A small network was shown many inputs. Here are its activations along a few directions, one row for each input.
Each table varies a few parts of the input and shows all the possible inputs, shuffled.
A made-up example of a description, with smaller parts first: line(6) and (point or line(9) or (values(2) and ring(8))).
Shared parts are said once, and a part with two or three values counts as separate values.

Other details of the inputs shift rows strongly along two fixed directions, in all tables alike. That doesn't count.

A family of inputs:
R1: [  3 -13  23  -4   6  -1  10   9  -1  17 -11]
R2: [-1 -2  3 -5 10 -6 -3  0  1  5  2]
R3: [  2  25 -17  -8   1  -5   0 -14   3 -18   8]
R4: [ -2  12 -14   0  -1  -1  -8  -9   0 -11   7]
R5: [  6  -9  18  -6   4  -3  16   7  -2  13 -10]
R6: [ -1 -18  13   2  10  -3  -8   4  -7  21  -5]
R7: [-1 -3  2  0  2 -1  0  2  1  2 -1]
R8: [ 1 -7  5  1  2 -2 -1  3 -3  7 -4]
R9: [ -3 -11  12   2   6   0  -4   6   0  11  -3]
R10: [  3  17 -10  -6   1  -4   3 -10   1 -11   3]
R11: [  1  16  -8  -7   1  -4   6  -6   5 -13   4]
R12: [-1 -4  8  0  1  1  2  4  2  4 -3]
R13: [-2 -5  8  0  3  0 -1  4  2  5 -2]
R14: [ 2 -6  5  1  0 -1  2  3 -3  6 -4]
R15: [  2  25 -13  -9  -6   0  10  -9   8 -23   8]
R16: [  2  16  -8  -7  -2  -3   9  -6   5 -14   4]
R17: [ 5 -5  5  0 -4  2  9  3 -3  5 -6]
R18: [-1 -6  7 -2  7 -4  0  3  0  7 -1]
R19: [ -1  26 -25  -6  -1  -4  -4 -14   5 -25  13]
R20: [ -7  -2  -4   4   1   3 -13   0   3  -2   7]
R21: [ -1 -17  11   2   9  -3  -7   5  -5  17  -4]
R22: [  7 -13  21  -6   8  -5  13   7  -6  20 -13]
R23: [  6  18 -10  -7  -5  -1  10  -9   0 -12   2]
R24: [-20 -34 -29  59 -51  42 -43  16  -6 -11   8]
Each input here is: line(4) and line(6).

A family of inputs:
R25: [  4  23   2 -15   3  -6  16  -9   6 -13  -3]
R26: [ -1   7 -12   4 -11   6   6  -2  -2  -8   5]
R27: [  4 -20  39 -16  38 -17   1   5 -11  47 -14]
R28: [ -2   5  -9   3 -11   7   6  -3   2 -12   6]
R29: [ 11 -19  33 -18  35 -18  -2  -1 -15  44 -14]
R30: [  1 -13  16  -6  25 -18  -1   3  -7  27  -9]
R31: [-15 -20   6  11   7   7 -30   8   5  11  10]
R32: [  2  20 -10  -5  -8   1  12  -7   2 -12   2]
R33: [  4  -8 -13  14 -16   9  -5   1  -9  -2   0]
R34: [  8   7 -16   1 -14   5   5  -8  -6 -11   4]
R35: [ -1 -23  -5  29 -29  21 -16   9  -9   2  -7]
R36: [ -4   5  -4   0 -12   8   3   3  13 -16   6]
R37: [ -7 -33 -12  29 -10   8 -35   8 -12  12   0]
R38: [-14 -24   2  14   4   1 -25  12   5   8   6]
R39: [ -2   9  -8   3 -14   7   5  -4   5 -15   3]
R40: [ -9 -22  -4  32 -22  19 -15  14  -7   6  -4]
R41: [ -5  -1  -4   2  -5   5   0   6   9 -11   7]
R42: [ -2 -16  28  -9  28 -10  -7   1  -5  31  -6]
R43: [  7  47 -43  -5 -14  -1   1 -24   4 -46  15]
R44: [  8  18   8 -23  17 -15  24  -7   1  -1  -3]
R45: [-12 -24   3  25 -23  22 -16  19   8  -3  -1]
R46: [ 10  31   3 -24  11 -14  24 -11   3  -8  -6]
R47: [ -2   9   1  -5   1   0   5   3  12 -13   3]
R48: [ 2 11 -8 -3 -1 -2  9 -3 -3 -5  2]
R49: [ -5 -15   9   1  16 -11 -10   3  -3  15  -3]
R50: [  8  23   8 -22  16 -15  23  -8   4  -6  -5]
R51: [  8  11 -14   2 -17   6   4  -8  -3 -13   1]
R52: [  3  10   4 -18   6  -5  18   0  11  -8   5]
Describe the family of inputs behind these rows. -> line(4) and (values(2) or ring(5))
The inputs of R38 and R37 match in every part but the line(4) part. If R47 is changed in the same way as R38 into R37, which row does it become? -> R43
A walk changes only the line(4) part. It starts at R31 and steps to R42. List the rest of the walk in order. -> R27, R29
Change only the ring(5) part in R52. List by row number the other rows that result. -> R36, R41, R45, R47

A family of inputs:
R53: [  0  22 -28 -11   1  -8  -1 -14  12 -35  21]
R54: [ 11 -22  18   0 -15   4  25  11  -5  16 -16]
R55: [  6 -20   9  -2   7  -5  -3  -1 -14  23  -4]
R56: [  0 -37  16  22  -2   6 -16  18 -17  36 -15]
R57: [-11 -36 -12  47 -32  35 -42  18  -8   9   5]
R58: [  9   3  38 -30  36 -27  20   0   4  19 -18]
R59: [-12  26 -32   5  -2  -3  -3 -11   7 -28  16]
R60: [  2  22  -2 -10   5   1  -6 -16   3 -10   3]
R61: [ -9  31 -33   2  -7   3  -7 -17   0 -25  18]
R62: [  9  20  -3 -19  23 -26  14  -6   1  -2  -3]
R63: [ 20 -11  29 -11   1  -2  34  15  -9  18 -26]
R64: [ 10 -13  57 -31  36 -19  20   7   1  42 -25]
R65: [ -8 -35  12  34 -35  28   8  25  -8  12 -10]
R66: [  6  24  20 -40  32 -20  29  -8   9   6   1]
R67: [-10 -49  -2  32 -12  10 -23  17 -10  18  -3]
R68: [ -2 -36  38   6  11   9   0  16 -11  46 -11]
R69: [ 17  26  19 -40  38 -36  29  -5   7   5  -7]
R70: [ -4  17 -41   9 -21  16 -24 -18   3 -34  28]
R71: [  7  44 -22  -7 -21   4  21 -17  11 -42   2]
R72: [-14   2 -12   9  -5   5  -7   4   8 -15  13]
R73: [ -3  20 -30 -10  -8   3  -9 -14  13 -32  24]
R74: [ -3  20  -9  -5  10 -13  -3 -12   4 -14  -2]
R75: [-16 -40 -10  45 -33  33 -41  26   0   5   5]
R76: [ -5  22 -21   5  -7   2 -16 -17  -1 -19   5]
Describe the family of inputs behind these rows. -> values(4) and (point or ring(5))
The inputs of R53 and R69 match in every part but the values(4) part. If R73 is changed in the same way as R53 into R69, which row does it become? -> R75
Change only the ring(5) part in R58. List by row number the other rows that result. -> R60, R64, R74, R76

A family of inputs:
R77: [-12 -37  20  24 -18  24  -6  27   5  16  -4]
R78: [  6  53 -35 -35  20 -25  12 -28   8 -35  26]
R79: [  7  18  -4 -25  29 -27  15 -10  -1  -1   3]
R80: [  8 -19  40  -5  13  -4  21   8 -18  43 -28]
R81: [  6  27  10 -30  27 -16   4 -15   5  -1   2]
R82: [ 24  19  17 -28  16 -22  38  -6  -8   9 -17]
R83: [-13   3 -38  23 -16  10 -29  -4   3 -25  16]
R84: [-13 -23  13  20 -15  15  -1  23   7   7  -5]
R85: [ 12 -22  46 -11  15  -3  23   7 -17  48 -25]
R86: [  1   8 -36  24 -38  24 -12  -5  -3 -29  12]
R87: [-15   7 -27  24 -17  17 -36  -5   5 -24  13]
R88: [ -9 -31   6  23  -3   7 -23  13  -6  17  -4]
R89: [ 13 -27  33  -9   5  -5  19  13  -6  29 -21]
R90: [ -8 -33  10  27 -21  18  -4  21  -1   7  -7]
R91: [ 16   3  20 -22  12 -17  30   2  -2  11 -18]
R92: [-14   6 -30  24 -17  14 -33  -5   6 -23  14]
R93: [  6  59 -28 -35  19 -22   8 -33  13 -37  22]
R94: [ -8 -33   2  19  -4   8 -22  11  -5  18   2]
R95: [  6  24   7 -30  27 -19   7 -15   5   0   3]
R96: [-12  -2 -25  23 -34  25 -12   2   9 -30  15]
Describe the family of inputs behind these rows. -> values(2) and (point or line(4) or line(5))
The inputs of R79 and R78 match in every part but the values(2) part. If R84 is changed in the same way as R79 into R78, which row does it become? -> R77
A walk changes only the line(4) part. It starts at R77 and steps to R96. List the rest of the walk in order. -> R89, R86
